Each row below holds a small network's activations on one input, seen along a few directions.
In each table, some parts of the input vary, and every possible input appears once, in random order.
Descriptions start from the smaller parts, as in this example, which fits no table here: one of 6 places along a line, together with either a single point or one of 9 places around a ring or (one of 3 separate values, together with one of 5 places around a ring).
Shared parts are said once, and a part with two or three values counts as separate values.

Other details of the inputs shift rows strongly along two fixed directions, in all tables alike. That doesn't count.

A family of inputs:
r1: [-11   6   6   4  23   8  28 -16 -21  20 -46   1  -8 -20]
r2: [-27  14  10 -13  25  35  56 -37 -17  14 -52 -12 -25 -29]
r3: [-20  -7  12  14  14   2  28   9 -10   9 -60  -7  -1 -29]
r4: [-22   7  -4   1  18  21  34 -28  -7  17 -26 -21 -12 -15]
r5: [-15   5  18  62 -17 -17  -3   4 -34  54 -45  -7  27 -22]
r6: [ -3   5  -2  69 -20 -21 -23 -10 -36  65  -8 -10  33  -3]
r7: [ 51   9   2   3 -26 -37 -60   3   4 -17  60  30  30  29]
r8: [ 37  -7  -9  16 -33 -33 -58  22  11 -17  69  13  31  25]
r9: [-11  -3  -6 -41  33  35  40 -14  20 -20 -10 -20 -27  -6]
r10: [ 31   7  -5 -68  14  -1  -5  -2  27 -64  41  28 -22  14]
r11: [  3   9  14  70 -26 -27 -27  -2 -43  67 -24   5  36 -12]
r12: [ 19  15   3  26 -26 -25 -35 -13 -14  18  31  11  31  17]
r13: [ 52  16  -9  -3 -34 -42 -52  -8  -6 -21  66  45  21  24]
r14: [-14  -2  18  64 -19 -22  -8   5 -31  47 -50 -10  34 -21]
r15: [-21  -2  17   8  16  17  27  -1 -10  15 -46 -10  -6 -25]
r16: [-13   4  12  64 -12 -24   0   7 -41  55 -51   2  25 -26]
r17: [ -8 -17  -1 -28  11  17  17  17  27 -38  -2 -22 -10  -4]
r18: [ 20   4 -31 -65   5  12   3 -13  41 -53  61  10 -26  17]
r19: [  5   1  10 -37  21  16  10   0  15 -23   1   2 -18  -2]
r20: [  6   5 -21  24  -7 -12 -14  -9  -8  25  11  -4  13   5]
r21: [ 43  15  -5   1 -38 -30 -52 -12   4 -14  76  28  29  33]
r22: [-30   2  10  -9  40  26  49 -12 -16  19 -65  -9 -26 -31]
r23: [  3 -14  -5 -71  21  29  23  23  51 -70  29 -14 -32   4]
r24: [ 25  -1   1 -64  13  14  -5   2  39 -57  47   8 -13  24]
r25: [  3  21   9  64 -24 -29 -24 -24 -45  57 -17   7  34  -6]
r26: [-29  -1 -15   3  24  24  32  -9  -5  27 -33 -25 -19 -18]
r27: [ 34  -4 -24  15 -32 -35 -60  26  13 -14  70  16  27  25]
r28: [  3   8   9  71 -21 -34 -23   1 -49  68 -30  14  33 -16]
r29: [ 23 -11   8  -1 -26 -24 -40  26  19 -29  39   6  28  19]
r30: [-20  13 -19  51  -7  -8   6 -27 -31  59 -25 -14  12 -14]
r31: [-37  -2  16 -15  30  42  53  -5  -4  20 -55 -27 -23 -27]
r32: [-11 -14 -16 -28  14  16  17  21  28 -36  -3 -21 -16  -5]
r33: [-63 -50  15 -10 -20  14   4  18   5 -49 -28  44 -84  98]
r34: [ 26  -9   1 -63  16   4  -4  25  37 -69  34  25 -21   7]
r35: [ 17   5   7  30 -22 -23 -40   2 -12  24  28   8  32  17]
r36: [-20 -10  13 -43  29  38  38   8  23 -29 -17 -15 -24 -11]
r37: [-34   7  -5 -14  27  42  64 -40  -6  16 -42 -26 -29 -27]
r38: [-21  -7 -17 -45  33  40  40   6  23 -15 -14 -22 -39 -15]
r39: [ 24  -3   8  -3 -25 -21 -36  26  17 -22  46   9  23  19]
r40: [ 21  -4 -21   3 -23 -23 -37  29  18 -19  51   4  14  17]
r41: [-15  -9  -2 -44  30  40  39   3  22 -19 -12 -22 -33 -13]
Each input here is: either a single point or (one of 5 places along a line, together with one of 8 places along a line).
Which other rows does r27 become when the place on the line of 5 takes its other values? List them by row number.
Answer: r8, r15, r34, r36
Which other rows does r1 become when the place on the line of 5 takes its other values? List them by row number.
Answer: r7, r9, r20, r24

A family of inputs:
r42: [-28   9   1 102 -18 -20   4  -9 -59 101 -64 -27  43 -39]
r43: [ 47   3 -11  33 -39 -47 -70  20   0   6  69  15  47  20]
r44: [-104  -40   19  -25   43   66   93    5    3  -19 -114  -18  -93   15]
r45: [ 41  10 -20  22 -36 -40 -61  -4  -4   6  69  26  33  27]
r46: [ 44   7 -10  26 -39 -43 -67  12   1   6  65  12  43  23]
r47: [  31   -5   -4 -106   31   23   12   23   66 -100   49    7  -31    0]
r48: [  30   -4   -2 -109   33   29   13   15   65  -94   51    8  -31    7]
r49: [-52   1  -1 -35  56  65  92 -31   2   8 -76 -43 -47 -43]
r50: [-47   6  10 -40  61  63  97 -33  -3   5 -84 -36 -46 -50]
r51: [-30  13   3  98 -18 -12   6 -24 -59 103 -57 -24  39 -31]
r52: [ 51  17 -10  16 -34 -46 -62  -3  -7   3  66  34  35  24]
r53: [-24  14  13  99  -9 -18   5 -15 -66 104 -72 -21  43 -43]
r54: [ 11 -32  13  28 -59 -46 -74  37  -1 -31  42  59  -3  82]
r55: [  29    0   -2 -110   29   27   13    7   62  -96   57    9  -33    8]
The inputs of r47 and r42 match in every part but one. If r52 is changed in the same way as r47 into r42, which row does it become?
Answer: r45
What do these inputs look like to the network?
Answer: one of 2 separate values, together with either a single point or one of 6 places along a line
Which other rows does r54 become when the choice among 2 separate values takes its other values? List them by row number.
Answer: r44
